X =
[[139 131 123 127 130 133 132 122 120 140 142]
 [117 127 131 129 129 142 127 134 115 125 151]
 [126 119 131 125 132 121 131 131 114 133 109]
 [124 123 127 123 128 135 126 126 149 133 133]
 [115 128 132 129 124 130 131 138 125 115 132]]
Rows and columns are counted from 1.
(1, 1) = 139
(1, 8) = 122
(4, 6) = 135
(5, 8) = 138
(2, 4) = 129
(2, 3) = 131
(5, 9) = 125
(2, 5) = 129
(3, 9) = 114
(5, 1) = 115
(4, 9) = 149
(5, 4) = 129
(3, 6) = 121
(2, 9) = 115
(4, 1) = 124
(1, 7) = 132
(3, 3) = 131
(1, 10) = 140

a =
[[126 132 129 135 128]
 [128 129 125 131 128]
 [126 130 130 129 127]
 [126 128 127 126 127]
 [124 138 138 136 124]
 [134 126 130 131 132]
 [127 130 124 133 128]
 [112 144 130 122 119]
 [131 129 134 127 130]
 [117 150 150 144 116]
 [130 127 122 128 131]
 [131 129 132 127 129]
 [143 119 129 135 138]
 [133 126 128 132 131]]
Indices start at 1.
(1, 1) = 126
(3, 4) = 129
(5, 4) = 136
(12, 3) = 132
(14, 1) = 133
(12, 1) = 131
(12, 4) = 127
(1, 3) = 129
(5, 3) = 138
(10, 1) = 117
(14, 3) = 128
(11, 5) = 131
(3, 3) = 130
(8, 3) = 130
(11, 1) = 130
(11, 2) = 127
(7, 3) = 124
(4, 4) = 126
(4, 2) = 128
(6, 3) = 130
(14, 2) = 126
(5, 1) = 124
(2, 4) = 131
(8, 5) = 119
(7, 4) = 133
(3, 5) = 127
(3, 2) = 130

arr =
[[129 129 138 132 141 120]
 [126 127 129 127 119 127]
 [122 130 131 130 115 130]
 [130 133 124 122 137 137]
 [129 126 129 125 139 128]
 [129 133 125 132 120 127]
 [133 128 134 128 153 138]
 [128 127 130 128 154 123]
 [130 134 121 124 144 118]
 [128 126 131 130 146 134]]
Rows and columns are counted from 1.
row 1 col 1 = 129
row 4 col 1 = 130
row 7 col 2 = 128
row 2 col 4 = 127
row 5 col 3 = 129
row 6 col 2 = 133
row 9 col 3 = 121
row 8 col 3 = 130
row 7 col 5 = 153
row 2 col 1 = 126
row 10 col 2 = 126
row 4 col 4 = 122
row 3 col 3 = 131
row 5 col 2 = 126
row 9 col 1 = 130
row 4 col 6 = 137
row 1 col 3 = 138
row 2 col 2 = 127
row 10 col 5 = 146
row 10 col 3 = 131
row 1 col 6 = 120
row 2 col 5 = 119

M =
[[123 121 126 136]
 [127 126 124 132]
 [106 108 120 135]
 [150 116 106 127]
 [141 116 107 110]
 [150 123 111 117]
 [149 111 100 126]
 [148 120 108 115]
 [145 124 116 115]
 [127 114 113 114]
 [111 109 115 137]]
Rows and columns are counted from 1.
row 1 col 1 = 123
row 1 col 2 = 121
row 11 col 4 = 137
row 11 col 2 = 109
row 8 col 3 = 108
row 11 col 3 = 115
row 7 col 1 = 149
row 2 col 1 = 127
row 9 col 4 = 115
row 10 col 4 = 114
row 8 col 1 = 148
row 6 col 2 = 123
row 3 col 4 = 135
row 1 col 3 = 126
row 5 col 4 = 110
row 5 col 2 = 116
row 7 col 2 = 111
row 3 col 1 = 106

data =
array([[144, 135, 113, 127, 139, 117, 124, 122, 127, 118],
       [109, 130, 125, 129, 127, 136, 130, 124, 124, 129],
       [132, 119, 134, 140, 135, 124, 121, 133, 121, 130],
       [102, 149, 117, 117, 134, 147, 129, 133, 132, 146],
       [120, 134, 135, 128, 131, 135, 124, 130, 131, 140],
       [114, 128, 149, 119, 126, 139, 126, 139, 122, 135]])
Rows and columns are counted from 1.
row 1 col 1 => 144
row 3 col 2 => 119
row 4 col 10 => 146
row 6 col 5 => 126
row 1 col 6 => 117
row 2 col 2 => 130
row 4 col 2 => 149
row 6 col 2 => 128
row 1 col 4 => 127
row 5 col 10 => 140
row 6 col 3 => 149
row 5 col 2 => 134
row 6 col 1 => 114
row 2 col 4 => 129
row 5 col 3 => 135
row 3 col 8 => 133
row 4 col 1 => 102
row 2 col 9 => 124
row 1 col 7 => 124
row 1 col 8 => 122
row 6 col 9 => 122
row 2 col 10 => 129
row 5 col 7 => 124
row 3 col 9 => 121
row 2 col 3 => 125
row 5 col 5 => 131
row 4 col 8 => 133
row 3 col 10 => 130
row 6 col 10 => 135

W =
[[127 127 127 129 127 130 130 126 129 130]
 [119 122 120 134 121 132 138 129 118 138]
 [141 139 138 128 138 124 121 140 131 122]
 [128 137 136 120 119 152 126 132 155 122]
 [120 126 123 132 119 138 132 145 117 135]
 [123 127 125 131 122 135 131 140 120 133]
 [129 134 134 123 123 143 126 131 145 124]
 [128 134 134 122 123 143 126 130 145 124]]
Indices start at 1.
(1, 1)	127
(6, 6)	135
(5, 3)	123
(5, 4)	132
(1, 4)	129
(6, 10)	133
(2, 3)	120
(4, 5)	119
(4, 1)	128
(7, 5)	123
(7, 8)	131
(8, 8)	130
(1, 3)	127
(8, 10)	124
(6, 7)	131
(5, 7)	132
(2, 4)	134
(1, 8)	126
(3, 4)	128
(5, 8)	145
(2, 7)	138
(3, 2)	139
(6, 4)	131
(8, 7)	126
(8, 5)	123
(6, 3)	125
(6, 8)	140

grid =
[[133 138 122 129 136 132]
 [121 133 141 124 117 129]
 [115 139 141 124 124 125]
 [112 128 132 128 134 117]
 [138 137 124 128 129 137]
 [126 134 124 129 137 126]
 [142 139 128 128 141 136]
 [148 132 127 126 117 144]
 [128 143 128 130 140 138]
 [116 144 127 129 128 121]
 [135 127 141 128 105 138]]
Rows and columns are counted from 1.
(1, 1): 133
(1, 6): 132
(5, 4): 128
(2, 2): 133
(8, 5): 117
(9, 3): 128
(4, 4): 128
(10, 6): 121
(3, 4): 124
(3, 6): 125
(9, 2): 143
(9, 4): 130
(5, 6): 137
(10, 2): 144
(2, 3): 141
(10, 1): 116
(11, 4): 128
(10, 3): 127
(6, 2): 134
(8, 4): 126
(6, 3): 124

m =
[[129 135 139 116 135]
 [124 138 126 141 140]
 [140 124 140 103 119]
 [138 134 120 122 128]]
Indices start at 1.
(1, 1)	129
(1, 3)	139
(3, 1)	140
(4, 2)	134
(2, 4)	141
(2, 2)	138

A =
array([[134, 124, 125, 131, 127],
       [112, 126, 137, 132, 148],
       [126, 113, 127, 126, 126],
       [132, 128, 100, 129, 120],
       [130, 129, 109, 128, 120],
       [120, 110, 112, 134, 127],
       [131, 128, 126, 117, 131],
       [115, 121, 127, 128, 120],
       [121, 138, 131, 128, 142],
       [141, 127, 131, 131, 129],
       [128, 141, 108, 124, 120],
       [128, 122, 121, 127, 138],
       [135, 130, 135, 127, 121],
       [125, 126, 152, 123, 121]])
Indices start at 1.
(1, 1): 134
(7, 4): 117
(1, 5): 127
(2, 1): 112
(13, 3): 135
(14, 4): 123
(10, 3): 131
(6, 5): 127
(14, 2): 126
(3, 3): 127
(5, 4): 128
(5, 3): 109
(10, 4): 131
(6, 1): 120
(9, 3): 131
(7, 1): 131
(6, 4): 134
(8, 5): 120
(4, 2): 128
(4, 4): 129
(4, 5): 120
(5, 2): 129
(14, 5): 121
(3, 4): 126
(1, 2): 124
(11, 2): 141
(7, 3): 126
(12, 4): 127
(8, 3): 127
(8, 1): 115
